Each row below holds a small network's activations on one input, seen along a few directions.
In each table, some parts of the input vary, and every possible input appears once, in random order.
A made-up example of a description, with smaller parts first: one of 6 places along a line, together with either a single point or one of 11 places around a ring or (one of 2 separate values, together with one of 8 places around a ring).
Shared parts are said once, and a part with two or three values counts as separate values.
(in the rows, 128 means zero)

Table:
row 1: [130 177 129  91 134 138 118 128  32 102  78 155 113 122 129 156 149 165
 177]
row 2: [126 130 139 130 137 128 127 117 157 115 151 128 133 132 116 118 129 126
 125]
row 3: [136 107 112 139 135 126 129 123 148 150 131 117 116 137 130 137 114 110
 105]
row 4: [128 128 126 122 123 124 139 119 160 139 142 116 116 119 127 123 117 115
 121]
row 5: [133 122 149 149 119 128 132 115 145  98 148 127 139 126 133 123 154 117
 125]
row 6: [113 107 110 138 122 123 121 166 132 163 118 130 146 131 135 111 106 132
 115]
row 7: [138 105 116 137 133 130 130 124 148 151 133 114 122 138 130 139 111 112
 107]
row 8: [134 173 133  83 129 141 124 130  25  99  79 145 124 124 126 154 143 164
 180]
row 9: [135 107 113 141 135 125 128 124 147 152 132 116 116 137 129 140 115 112
 105]
row 10: [129 128 126 123 122 128 139 118 158 140 143 116 119 119 128 122 118 117
 120]
row 11: [135 122 147 147 119 129 132 113 147  96 147 129 139 125 134 120 153 116
 127]
row 12: [135 176 129  91 133 140 120 126  27 103  77 154 118 120 128 153 150 167
 174]
row 13: [124 129 141 131 138 123 127 119 156 117 151 126 129 133 116 122 129 125
 125]
row 14: [125 130 139 129 138 124 128 117 158 115 150 128 129 133 116 119 128 124
 126]
row 15: [112 108 107 141 123 122 120 163 131 163 116 134 143 130 135 107 108 133
 111]
row 16: [109 108 109 142 124 117 119 165 131 164 117 132 139 131 134 111 109 131
 112]
row 17: [136 120 151 145 117 133 133 115 146  96 149 125 145 126 134 123 150 118
 129]
row 18: [126 128 128 124 123 123 138 121 158 141 143 114 116 120 127 126 118 116
 120]
row 19: [127 128 143 128 136 128 129 119 158 115 152 124 136 133 116 121 125 126
 128]
row 20: [137 107 111 139 134 129 129 122 147 151 132 117 119 137 130 136 114 113
 104]
row 21: [129 126 130 121 121 128 139 120 159 140 145 112 122 120 128 125 115 117
 124]
row 22: [129 176 130  94 132 135 118 130  25 104  76 149 110 125 122 158 154 168
 175]
row 23: [111 108 107 140 124 118 120 164 133 163 116 133 140 131 135 108 108 130
 112]
row 24: [135 122 147 147 118 132 132 113 145  97 147 129 143 125 134 120 153 118
 125]
The inputs of row 16 and row 6 match in every part but one. If row 9 is changed in the same way as row 16 into row 6, which row does it become?
Answer: row 7
What is each input in this table made of?
Answer: one of 4 places along a line, together with either a single point or one of 5 places along a line
List by row number the other rows that have the place on the line of 4 in common with row 12.
Answer: row 2, row 10, row 15, row 20, row 24

Table:
row 25: [108  73 100 142 115 124 131 184 195 209 147 109 177 127 136  77  57 120
  84]
row 26: [152 112 118 166 152 140 111 104 122 100 127 163 141 145 136 124 157 123
 104]
row 27: [143 105 135 113 127 137 157  92 244 147 195  85 129 125 120 119  76  83
 102]
row 28: [141 210 167  66 115 150 148  76  84  65 127 136 108  91 117 138 165 156
 194]
row 29: [184 122 140 140 120 155 149  56 130  78 143 119 122 121 148 152 164  94
 117]
row 30: [135 122 152 149 110 108 155  86 210 123 179  90  85 109 133 141 146  80
 110]
row 31: [143  88  94 169 107 145 116 161  83 141  83 154 168 128 174 116 141 128
 107]
row 32: [108 201 144  89 150 129 111 125  75  80 108 179 125 115 109 110 155 182
 177]
row 33: [108 108 140 139 110 125 111 192  51 121  89 130 173 148 138 137 133 156
 156]
row 34: [155 143 182 112 124 142 144  88 107  61 150  95 127 138 112 176 162 121
 165]
row 35: [121 132 162 136 157 125 103 134  96  80 132 140 147 164 100 148 152 149
 149]
row 36: [101 111 126 176 138  93 119 127 202 139 162 129 104 134 116 108 143 106
  92]
row 37: [ 89  90 109 181  93  97 125 184 161 183 128 119 129 117 150  97 130 113
  88]
row 38: [ 96 179 122  88 103 125 119 184  27 120  64 173 151  97 145  97 139 180
 185]
row 39: [149 159  40  46 171 132 126 122  28 241  37 106  17 141 112 225  52 144
 132]
row 40: [117  94 115 137 156 121 123 133 235 162 176 120 147 148 104  84  75 112
  86]
What is each input in this table made of?
Answer: either a single point or (one of 3 separate values, together with one of 5 places along a line)
Change only the choice among 3 separate values in row 35. List by row number the other rows that result.
Answer: row 33, row 34

Table:
row 41: [130 197 128  65 122 139 138 109  60 115  92 136  85 101 124 157 139 155
 181]
row 42: [143 121 162 124 134 135 148  84 211 105 196  97 134 132 107 125 118  98
 118]
row 43: [111 109 180 184 105 125 121 142 176  46 174 161 211 122 144  57 182 124
 129]
row 44: [140 120 154 149 152 121 134  78 218  98 191 110 111 141 103 130 143  97
 105]
row 45: [116  95  84 115 139 123 125 167 151 211 116 110 129 140 126 125  53 126
 101]
row 46: [164  97 155 168 115 139 146  70 193  90 177 101 124 131 140 145 160  80
 104]
row 47: [110  96  79 141 155 111 110 161 153 207 116 128 106 150 123 130  76 121
  85]
row 48: [137  73  76 157 119 124 128 156 125 195  99 110 120 141 152 140  98 100
  81]
row 49: [ 81  86 111 183 102 116  98 227 111 161 103 163 207 130 150  58 129 160
 107]
row 50: [107 114  83 117 117 109 134 167 151 217 111 115 106 112 137 111  74 122
 105]
row 51: [145 178 132  61 145 149 130 108  56 111  95 130 107 129 111 163 119 160
 177]
row 52: [138 178 124  88 160 133 118  97  56 106  94 146  87 137 103 168 142 156
 162]
row 53: [102 161 165 132 111 127 103 175  18  54  83 179 180 126 138 111 190 182
 190]
row 54: [130 138 160 127 113 122 156  83 211 108 189 100 111 105 122 114 136  98
 119]
row 55: [165 157 129 107 130 148 131  96  30  99  84 135 102 123 141 186 161 139
 157]
The inputs of row 52 and row 47 match in every part but one. If row 55 is changed in the same way as row 52 into row 47, which row does it become?
Answer: row 48
What is each input in this table made of?
Answer: one of 3 separate values, together with either a single point or one of 4 places along a line
List by row number the other rows that have the choice among 3 separate values in common with row 42.
Answer: row 43, row 44, row 46, row 54
Change only the choice among 3 separate values in row 42. List by row number the other rows that result.
Answer: row 45, row 51

Table:
row 56: [127 160 106  81 107 141 131 157  25 154  60 134 119 108 145 150 116 162
 168]
row 57: [120  52 130 201 111 119 124 159 209 141 168 118 185 143 145  83 124  95
  73]
row 58: [116 133 118 114 107 115 154 119 203 172 158 101  97  97 131 107 100 102
 111]
row 59: [151 141 144  99 166 144 125  89 125  99 143 119 119 155  96 160 117 132
 142]
row 60: [125 152 152 153 117 124 117 121  81  67 112 163 132 118 141 124 198 143
 151]
row 61: [165 139 143  94 116 152 156  82 122 110 138  97 117 117 131 161 123 112
 146]
row 62: [ 92 130 150 141 112 108 134 143 209 126 176 129 147 108 122  70 126 123
 120]
row 63: [131  59 101 179 155 120 114 139 202 175 157 115 140 166 121 121  93  97
  62]
row 64: [142  57 100 174 106 126 144 135 203 184 151  93 135 129 157 121  97  75
  66]
row 65: [143 139 175 120 124 147 134 107 129  61 155 128 167 130 122 125 151 133
 157]
row 66: [147 152 122 127 111 130 139 101  74 116  97 129  84 107 149 164 169 122
 139]
row 67: [116 160 107  85 157 130 103 162  28 142  66 156 122 145 112 150 109 178
 165]
row 68: [108 160 131 102 115 136 112 177  29 108  75 166 167 118 136 109 141 181
 176]
row 69: [133 154 121 132 160 121 108 105  77 104 102 152  87 145 113 164 163 141
 137]
row 70: [105 134 120 119 157 107 125 123 204 161 163 122 102 133  97 109  94 124
 107]
What is each input in this table made of?
Answer: one of 3 separate values, together with one of 5 places along a line
Change only the choice among 3 separate values in row 67. List by row number the other rows that result.
Answer: row 56, row 68
Change only the choice among 3 separate values in row 63. List by row number the other rows that result.
Answer: row 57, row 64
